A small network was trained on invented records. Each row is its activation on one of them, seen along a few directions.
After each row come some of the record's fields: PIBA, BOLUN, DOB, NIVU, MUBU, NUSIR, DOL, KAM.
Not every record has every field; a missing one is left out.
The largest differences between rows may come from other fields.
Strong random noise was added to every row along 7 fixed directions; ignore it. To show where, here is one row again and again, with new noise each time:
[ 460   78   10  166 -285 -219   73 -342 -129 -122  398  187  -75  240
  128 -194 -102  225 -131  -97 -293 -274 -335  -63]
[ 350  -30  428 -148   46   -2 -183 -133 -222  -90   47  -44 -488  142
  -43 -137  -12  267 -142  231 -149   62  -14  153]
[-188 -118  154  443  118  105 -403 -313  102 -353 -289  233 -161 -219
 -220 -119 -371   72 -458  -64 -401   99  395 -287]
[  87  123  -31  -78   16  -87   38  139  315  331  287   -5 -108 -226
   36 -138  -50  183  145   41  135 -156 -137 -148]
[ -70  -64  397  230   11  121 -272 -306  192  -20 -355  -10 -418 -134
 -324 -192 -278  207 -116  142 -241  174  314  -36]
[ 233   62  137  126  178  -64 -243 -193  153 -127   77  -11 -290   12
  -61  -47  -33  196 -346  129 -233 -144   82  -41]
[ 281  -76  277   -4  209  192 -180  -25 -435 -197   21  -21 -190  312
  120  174  205  129 -169   18  163   77 -141  210]
[ 154   11  127  242   19   77 -212   68  152  157    1  312 -276 -246
  -59  -69 -209  324 -106 -437   41 -104 -108 -501]
[ 227 -103  791   25 -579  124  -10 -255  -43  454 -358  168 -795 -112
 -392 -521 -484  559  484 -153  -97  305  -91 -155]

[ 201   47  -71   53  -70 -352 -137   -9  196  -86  116  232 -223 -335
 -127 -353 -306   71 -311    0 -329 -182  102 -390] -> PIBA: pulof / BOLUN: dip / DOB: nepa / NIVU: duzak / MUBU: gula / NUSIR: lumi / DOL: mal / KAM: zek
[-286  -59  -50 -218  543   45 -273  327    1 -443  369  -59  125 -333
  -26   86 -114 -208 -212  157 -117  -52  276   28] -> PIBA: fulut / MUBU: vager / NUSIR: dazep
[  86  -48  120  174 -118  227   -4 -147 -149 -225 -360  166 -288  132
 -197  103  102   89  -76 -148  114   93   68   41] -> PIBA: pob / DOB: lelut / NIVU: nof / MUBU: gula / NUSIR: dazep / DOL: suvo / KAM: gavon
[ -62 -206   35  117  169  299  -18  226 -597 -172   44  160  441  256
  366  385  227 -205   23 -456  277  175 -183  -36] -> PIBA: fulut / MUBU: bas / NUSIR: dazep
[ -57 -168  453 -258  130  147 -296  279  -63  256 -272   35 -419 -145
   57  -71  -64  180    8   81 -106  269  252 -158] -> PIBA: fulut / BOLUN: pamo / DOB: sop / NIVU: lis / MUBU: bas / NUSIR: dazep / DOL: suvo / KAM: zef
[-354 -208  -39  491 -382  242  178 -345 -283 -353 -164  161  563   -1
 -398  -88 -460 -183  450 -170   70  224   32  176] -> PIBA: fulut / BOLUN: vima / DOB: lelut / NIVU: zuko / MUBU: vager / NUSIR: lumi / DOL: mal / KAM: gavon
[  -2 -113 -176  337 -340 -154  127 -452  -76  116  -93  104  240  139
  164 -334  -55  -50  -93  -67 -176   87  -70 -208] -> PIBA: pob / BOLUN: vivop / DOB: nepa / NIVU: nof / MUBU: bas / NUSIR: lumi / DOL: paka / KAM: zek
[ 227  -79  112   90  153   64 -137  169 -335   99 -246  217 -163   56
  180  197  154   45 -238 -320  213  116  -87 -195] -> PIBA: pulof / BOLUN: dip / DOB: nepa / NIVU: duzak / MUBU: gula / NUSIR: dazep / DOL: mal / KAM: zek
[-372  -64 -126   67  276   66 -197   81  -95 -370   91  -45  232 -162
   84  125 -141 -192  -12    7  -99    4  198   62] -> PIBA: fulut / MUBU: gula / NUSIR: lumi
[-141  -66   -2  265 -344  162  148 -187 -205  -32 -199  137   95  130
  -10   56  -87   82  147 -282  -28  105 -158   -1] -> PIBA: fulut / DOB: toz / NIVU: mig / MUBU: vager / NUSIR: dazep / DOL: fevap / KAM: zef
[ 173   44 -118  344  162 -170 -194 -398  146 -321 -135  -91 -142  278
  -45   18  133  -75 -680  246 -411 -195  280   82] -> PIBA: fulut / BOLUN: vivop / DOB: nepa / NIVU: nof / MUBU: gula / NUSIR: dazep / DOL: paka / KAM: zek
[ 252   71   56 -238 -255 -221  148 -254  -75 -124  -59 -137 -325  220
  -48 -224  142   31 -107  471 -359  -48  120  229] -> PIBA: fulut / DOB: lelut / NIVU: nof / MUBU: gula / NUSIR: lumi / DOL: suvo / KAM: gavon
[-502 -133  321 -243  187  359  -50  100   25   81 -491 -178 -199 -256
 -394  -23  -76 -116  306  293  225  322  327  282] -> PIBA: fulut / DOB: sop / NIVU: duzak / MUBU: vager / NUSIR: dazep / DOL: pabez / KAM: zilod
[ 274  -73 -350 -801    2 -382  166  521 -559  103  731  -30  123 -359
  348 -456  171 -176   52  621  234   83 -281   20] -> PIBA: fulut / BOLUN: dip / DOB: sop / NIVU: duzak / MUBU: gula / NUSIR: lumi / DOL: paka / KAM: gavon
[   4   66   62 -624  -87 -299  134  196  197  388  388 -192 -102  -14
  232  -77  100  -93  338  278  -90 -133 -113   68] -> PIBA: pulof / MUBU: vager / NUSIR: dazep
[  30  115 -196 -488 -146 -131  285  440  -95  212  398  144   -5 -260
   98 -216   76   -1  279  111  412  -54 -161  -25] -> PIBA: pob / DOB: toz / NIVU: nof / MUBU: gula / NUSIR: dazep / DOL: paka / KAM: zek
[  97   10  -13 -166  184   22 -113  325 -200 -185  -61  282 -230   74
   61  214  156   84 -261 -259   88 -194   19 -250] -> PIBA: fulut / DOB: toz / NIVU: nof / MUBU: vager / NUSIR: lumi / DOL: paka / KAM: zek
[  96 -114   64   11 -231  -36    7  -90 -118 -101  198  121  -31    1
   -2 -251 -317  112   11 -146 -349   49  -95  -69] -> PIBA: fulut / BOLUN: rab / DOB: toz / NIVU: mig / MUBU: vager / NUSIR: dazep / DOL: fevap / KAM: zilod
[-310  -43  -67  377 -299  119  262  -88  188  510 -305 -109  283   54
  -53  -74   -5  -44  476 -123  363  158  -48  -42] -> PIBA: fulut / BOLUN: vivop / DOB: nepa / NIVU: nof / MUBU: bas / NUSIR: lumi / DOL: paka / KAM: zek
[-558 -163  118  190   12  144  -60  -90  136  213 -509 -150  114 -439
 -156 -330 -383 -150   12  275  -83  480  511   16] -> PIBA: fulut / BOLUN: pamo / DOB: nepa / NIVU: lis / MUBU: gula / NUSIR: dazep / DOL: pabez / KAM: zef
[ -28   39  -11  -68  189  130  -25  197  150   22 -292 -112 -293 -126
 -155  237  217   94 -162   25  344   68   82  -89] -> PIBA: pob / DOB: toz / NIVU: satu / MUBU: vager / NUSIR: lumi / DOL: fevap / KAM: gavon
[-209   -3   29   10   26  -84  -75 -222  168 -291 -153 -196  -14 -158
 -265 -243 -147 -111 -196  484 -466  182  398  189] -> PIBA: fulut / DOB: toz / NIVU: zuko / MUBU: bas / NUSIR: lumi / DOL: fevap / KAM: zek
[  54  109  110 -345  338 -137 -182  150  108  -95  -11 -336 -227 -166
  -31 -126  149  -33 -306  674 -200   51  250  223] -> PIBA: fulut / DOB: sop / NIVU: zuko / MUBU: gula / NUSIR: lumi / DOL: fimed / KAM: zef
[  38 -185  314 -330  287   96 -359  357  -96  328 -179   17 -286    4
  148   91  124  153   16 -170   70  163   82 -100] -> PIBA: fulut / BOLUN: rab / DOB: sop / NIVU: mig / MUBU: vager / NUSIR: dazep / DOL: suvo / KAM: zilod
[-415  -93    8  170   92  331   26    2 -113  -93 -314 -181  335   80
 -120  262  163 -227  159  131  385  272   35  403] -> PIBA: pulof / DOB: sop / NIVU: zuko / MUBU: vager / NUSIR: dazep / DOL: fimed / KAM: zef
[ 558    7  146  375 -245  -32   85 -411 -333 -184   13   74  -42  700
  188  314  176  208  -77 -579  -15 -236 -500   43] -> PIBA: pob / MUBU: vager / NUSIR: lumi
[  34  -87 -197  202 -272  -52  260  -45   78  302  -54   11  147  -71
   63  -85  -27   33   67 -165  252  121 -214 -119] -> PIBA: pob / BOLUN: rab / DOB: nepa / NIVU: mig / MUBU: vager / NUSIR: dazep / DOL: fevap / KAM: gavon
[ 181   90  -71   61  -27 -127 -167 -139  -69 -275    0  272 -188  201
  113  176  -25  129 -369 -146 -291 -224  111 -267] -> PIBA: pob / BOLUN: vivop / DOB: lelut / NIVU: nof / MUBU: bas / NUSIR: lumi / DOL: suvo / KAM: zek
[  54 -234  462  -31 -440    7   -4 -215 -576 -183   35  149  -62  164
   86 -332 -386   96  287 -132 -387  239  -94   29] -> PIBA: fulut / MUBU: bas / NUSIR: lumi
[ 124  147  210  226 -269 -184  -25 -555  315  -50 -105  -64 -247  430
 -202  -29 -177  141   -3   73 -581 -185   49   68] -> PIBA: pulof / BOLUN: nuz / DOB: toz / NIVU: satu / MUBU: vager / NUSIR: lumi / DOL: dudu / KAM: zilod
[ -63  -36  -39  -53   29 -122  -95 -222 -165 -531   98   67   -8 -107
 -105 -261 -261 -166 -270  425 -475  178  319   37] -> PIBA: pob / BOLUN: dip / DOB: lelut / NIVU: duzak / MUBU: gula / NUSIR: lumi / DOL: dudu / KAM: gavon
[ 185   25   24 -328  323   23 -167  458 -211  170   67  105 -199 -120
  158    7  211   76 -186 -246  242   -7 -117 -370] -> PIBA: fulut / DOB: sop / NIVU: satu / MUBU: gula / NUSIR: lumi / DOL: pabez / KAM: zek
[-245  -29 -367  388   28   20   49 -249   31 -242 -264   13  269  138
  -22  275  115 -329 -156   87   30    6  163  189] -> PIBA: pulof / BOLUN: dip / DOB: sop / NIVU: duzak / MUBU: gula / NUSIR: dazep / DOL: paka / KAM: gavon
[-286   -6 -292  288    7  163  128   70 -180  -85 -200   39  466   42
   68  173  205 -320  -78  -92  389  200   19  -91] -> PIBA: pulof / DOB: sop / NIVU: satu / MUBU: gula / NUSIR: lumi / DOL: dudu / KAM: gavon
[-144  -16 -245 -151  189  137   81  300   -2 -173  -55  187  -21 -274
  -83  176  170  -79 -126   43  349  -48  102 -119] -> PIBA: pob / DOB: lelut / NIVU: nof / MUBU: vager / NUSIR: dazep / DOL: paka / KAM: gavon
[-130 -242  274 -540   68  113 -156  546 -455  114   24   79  -72 -242
  248 -155 -131   20   96   64   76  489   76 -194] -> PIBA: pulof / BOLUN: rab / DOB: toz / NIVU: mig / MUBU: bas / NUSIR: lumi / DOL: fevap / KAM: zilod
[ 528  166  140 -498 -221 -511   92  -86 -206 -234  573   17 -282   69
  109 -483 -151  182 -130  406 -634 -291 -160  140] -> PIBA: fulut / DOB: sop / NIVU: zuko / MUBU: gula / NUSIR: lumi / DOL: pabez / KAM: zef
[ 316  -96    9  172 -367 -235  104 -164 -272   48  155  330  106  337
  243 -120  -97   59  -96 -445 -271   -2 -383 -212] -> PIBA: pulof / BOLUN: vima / DOB: nepa / NIVU: zuko / MUBU: vager / NUSIR: dazep / DOL: fimed / KAM: zek
[ 383  131 -137 -298  -29 -335  -16 -118  203  135  358 -179 -136   81
  116 -144  235  128 -336  246 -292 -245 -150   21] -> PIBA: pulof / DOB: toz / NIVU: mig / MUBU: vager / NUSIR: dazep / DOL: fevap / KAM: zilod

Which values does each new row have?
[-119 -176  265 -450  451  163 -275  319 -247 -291  -60  -57 -172 -312
 -241  -21 -110  -27   12  374  150  323  348  165] -> PIBA: pob / BOLUN: vima / DOB: lelut / NIVU: zuko / MUBU: vager / NUSIR: lumi / DOL: mal / KAM: gavon
[ 524   69  187  185  -88  -47 -230    0  -98 -185  -27  428 -503 -126
 -144 -165 -210  468 -334 -545 -162 -174 -296 -498] -> PIBA: pob / DOB: sop / NIVU: zuko / MUBU: gula / NUSIR: lumi / DOL: fimed / KAM: zef
[ 432  123 -262  165 -199  -44  278 -232 -318 -353  199   40    8  195
 -124   70  200   50 -171   82  131 -273 -255  253] -> PIBA: fulut / DOB: lelut / NIVU: nof / MUBU: gula / NUSIR: dazep / DOL: paka / KAM: gavon
[ 382  -61  373 -557 -132 -107   52  214 -357   35  408  -44 -335  187
  114  -65   57  189  310   40  -38  -74 -252  251] -> PIBA: fulut / MUBU: vager / NUSIR: dazep
[-450 -260   -9  136  350  334 -264  403 -200  -77 -225  150  234 -501
   26  -90 -260 -180 -183 -200  246  353  267 -264] -> PIBA: fulut / BOLUN: pamo / DOB: nepa / NIVU: lis / MUBU: gula / NUSIR: dazep / DOL: pabez / KAM: zef
[-303  -51   28 -588  133  -39  158   94  -22  118  227 -495  102  -98
   85 -233  151 -311  349  737   28  213  231  575] -> PIBA: fulut / MUBU: gula / NUSIR: dazep
[-111   71  -85 -351 -160 -104  358  201  132  340  417 -186  236 -270
  116 -298  -36 -133  554  265  228  129  -97  171] -> PIBA: pob / MUBU: gula / NUSIR: dazep
[ -35 -125  185  -58 -393 -170    9 -303 -199 -161 -353  150 -303  336
   24 -163  -98 -123 -230  210 -417  127  255   49] -> PIBA: pulof / BOLUN: vivop / DOB: nepa / NIVU: nof / MUBU: gula / NUSIR: dazep / DOL: paka / KAM: zek
[-199  178 -306 -147  -66  -45  277  351  566  367   53   74 -170 -602
 -301  -44  -85  102  288   -3  317 -243   67 -239] -> PIBA: fulut / DOB: lelut / NIVU: nof / MUBU: vager / NUSIR: dazep / DOL: paka / KAM: gavon
[-169 -186  140  161   53  281  -46  -87 -281 -161   54   51  299  150
   77  150 -107  -67  286 -402   -2   65  -99   93] -> PIBA: fulut / MUBU: vager / NUSIR: dazep
[-223    1   37 -228  245   79 -101  169   50  -87 -100 -104 -126 -154
 -182  190  -28  -53   62  257  149  162  244   66] -> PIBA: pob / BOLUN: dip / DOB: lelut / NIVU: duzak / MUBU: vager / NUSIR: lumi / DOL: dudu / KAM: gavon
[-189  -93  -36  304  202  336 -138  313 -166  -71   21  196  178 -281
  -15  259 -118  130  169 -718  386   -9 -208 -358] -> PIBA: fulut / MUBU: vager / NUSIR: lumi
[ -51   12    1  116  310  -41 -256  -71   54 -416   76   18  -56  -20
  -42  174  -90   34 -307 -130 -340 -223  252  -93] -> PIBA: fulut / MUBU: vager / NUSIR: lumi
[-139   31  143 -160  165   53 -120  222  177   81   49 -173 -146 -372
 -153 -172 -116   15  161  156   45   62  247  -38] -> PIBA: fulut / MUBU: gula / NUSIR: lumi
[-107  102   60  -61   43  -88  -52   21  296  133 -104  -28 -101  -32
   52  182   36   33   24  -45  -62 -108  190 -159] -> PIBA: pob / MUBU: bas / NUSIR: lumi
[-487  -86 -200  289  114   73 -138   43  216  103  -53  110  485 -297
  136   19 -200 -237   20 -410 -117   25  126 -484] -> PIBA: fulut / MUBU: bas / NUSIR: lumi
[-235 -120  331  367 -415  301  117 -386 -112  -85 -369   82   40  197
 -217  -34 -333   19  626 -326   31  216  -66  160] -> PIBA: pob / MUBU: gula / NUSIR: lumi
[-113  -71  177  -73 -284  374  297  -39 -431  151 -258 -128   64  579
   59  238  246 -109  613   26  438  238 -153  535] -> PIBA: fulut / BOLUN: vivop / DOB: lelut / NIVU: nof / MUBU: gula / NUSIR: dazep / DOL: suvo / KAM: zek
[  17    7   34  150   11  141   23  164  136  138   55   23   10 -219
 -116  -53 -163   97  291 -418  187  -48 -126 -216] -> PIBA: fulut / MUBU: gula / NUSIR: lumi
